Each row below holds a small network's activations on one record, seen along a few directions.
Here are examples, each followed by its value of one field, G.
Records without G are marked absent.
The largest differences between rows may come from other fields.
(in the rows, 500 means zero)
Strong random noise was added to every row along 7 fixed directions; ignore it. To show where, here is one row again and again, with new noise each time:
[417 552 441 303 691 325 343 539 841 472 632 630 589 419 881 496 401 376
 578 601 488 488 533 682 348 420 410 247 542]
[526 484 520 513 543 521 509 491 617 542 581 502 502 493 591 444 473 423
 454 490 513 506 550 564 529 529 479 410 587]
[323 788 538 486 516 450 411 502 642 574 433 514 562 244 521 569 281 382
 600 583 425 343 572 485 393 516 490 460 446]
[704 431 564 642 454 501 508 472 530 450 640 595 493 523 656 451 492 305
 406 538 463 601 485 651 659 482 455 524 478]
[663 641 660 415 441 515 568 347 532 539 505 471 620 465 473 528 478 313
 438 489 333 460 401 399 625 508 421 383 338]
[381 619 536 257 488 288 224 454 478 388 301 889 556 128 613 579 610 447
 569 782 386 416 416 343 157 520 691 459 362]
[438 698 451 509 549 524 405 322 609 570 585 459 540 326 641 499 404 241
 531 333 520 328 555 550 456 407 411 340 488]
[456 761 532 803 344 585 407 417 388 510 486 560 452 213 468 533 362 260
 534 483 463 365 540 537 502 457 544 641 403]
[311 718 433 497 494 620 358 461 533 492 553 575 474 303 584 452 569 486
 599 441 518 344 448 483 210 399 605 251 570]

[862 483 613 453 462 568 586 332 425 495 664 434 563 832 635 534 543 276
 428 314 387 570 333 623 837 415 281 310 308]
g4
[477 543 430 361 561 347 224 207 393 526 461 650 534 290 735 616 500 204
 520 367 556 338 586 527 464 387 425 438 359]
g3
[535 443 423 861 472 600 586 531 506 575 620 311 395 556 447 444 318 400
 447 338 650 520 709 684 732 507 418 734 634]
absent
[404 609 522 488 419 582 349 547 337 443 475 665 446 427 563 554 596 613
 594 583 466 463 395 507 332 415 609 347 455]
g3
[602 737 628 615 467 496 577 514 589 572 589 331 581 684 608 666 124 307
 551 476 379 481 499 721 867 473 196 472 283]
g5
[676 383 605 427 568 332 533 489 559 578 473 500 549 695 614 577 328 371
 425 545 472 586 624 653 829 635 336 592 431]
g5
[486 447 512 334 495 309 274 303 232 522 207 731 471 298 482 656 572 345
 470 531 522 380 592 339 459 632 595 690 341]
g4
[389 696 400 712 528 662 345 276 292 512 597 467 368 429 614 531 455 305
 579 137 655 274 517 603 426 355 401 369 523]
g6
[586 418 406 760 505 510 258 375 320 378 732 681 350 564 884 485 533 263
 522 314 641 532 476 837 540 336 402 467 507]
g6
[245 767 554 562 392 655 308 647 282 368 381 729 402 382 491 588 533 699
 689 670 408 437 322 475 167 440 696 365 480]
g2
[420 607 690 398 386 540 570 570 396 563 220 554 518 382 168 553 549 699
 479 715 363 457 429 169 402 696 705 553 449]
absent
[806 594 655 778 283 644 522 306 328 494 668 606 459 519 581 496 463 168
 393 471 377 552 395 605 773 460 418 541 354]
absent
[459 484 524 411 572 627 477 446 455 564 590 446 457 703 598 469 606 611
 502 337 552 490 440 513 466 509 440 193 633]
g7
[355 626 517 778 471 726 503 445 349 666 508 284 375 572 406 536 312 473
 519 243 619 380 651 581 628 561 428 509 603]
g1
[373 542 516 247 735 432 499 329 640 751 455 260 531 685 599 620 298 459
 488 259 575 364 636 500 617 616 213 239 570]
g1
[534 602 661 625 380 575 507 535 286 482 415 535 450 583 421 611 416 530
 512 554 396 528 398 508 621 569 480 546 409]
g2
[540 553 574 438 471 533 481 366 382 591 446 463 518 516 470 560 480 438
 477 407 481 423 526 465 612 516 454 432 435]
g3
[462 686 549 881 395 698 498 302 186 690 386 371 350 360 331 561 368 322
 443 278 579 330 667 468 685 571 436 725 534]
g7
[379 485 469 746 488 762 425 575 352 501 611 508 317 623 561 424 526 604
 546 373 625 523 534 673 439 469 575 391 719]
g2
[584 408 574 510 435 591 500 535 304 494 452 576 406 674 470 527 634 593
 457 519 499 565 447 493 577 597 566 476 486]
g4
[457 517 444 480 593 372 354 361 485 606 452 505 492 434 648 602 340 274
 496 371 609 384 713 616 615 545 384 571 466]
g5
[361 350 518 346 542 346 258 541 306 458 267 813 399 401 568 587 620 653
 485 702 565 521 522 408 282 683 662 556 564]
g1
[455 437 487 572 498 761 468 405 241 582 493 502 306 616 478 401 794 682
 429 307 640 475 466 429 409 544 583 312 750]
g7
[478 632 550 513 526 545 410 347 356 521 492 488 461 522 533 542 442 405
 568 328 519 371 465 507 499 466 417 392 441]
g6

Which value of G does each new row have?
[553 721 487 731 407 588 548 444 508 487 627 368 532 453 504 513 341 303
 546 386 440 439 484 597 615 344 400 527 378]
absent
[653 470 722 718 417 572 642 588 365 542 516 419 435 769 418 554 331 535
 447 538 430 622 495 599 826 644 382 629 461]
g6
[404 485 649 621 518 276 453 531 420 690 216 458 463 424 380 707  72 404
 471 635 518 466 823 519 785 823 397 950 436]
g1
[693 295 723 622 464 400 555 862 518 384 577 689 461 816 663 518 387 672
 476 906 368 854 442 762 725 636 461 644 519]
g7
[366 481 491 543 665 377 309 718 611 409 596 690 436 559 817 520 322 550
 646 686 561 574 564 785 385 486 448 449 582]
g6
[238 557 559 555 534 494 430 577 406 670 286 453 349 528 404 618 299 673
 538 536 581 426 666 491 502 731 497 587 612]
g1
[464 350 337 308 603 430 404 218 407 531 405 493 499 353 486 471 721 419
 421 256 661 361 579 323 374 497 561 500 551]
absent
[437 581 611 271 607 370 457 558 616 595 365 505 516 633 608 681 294 535
 571 654 400 496 500 545 576 641 349 357 399]
g4
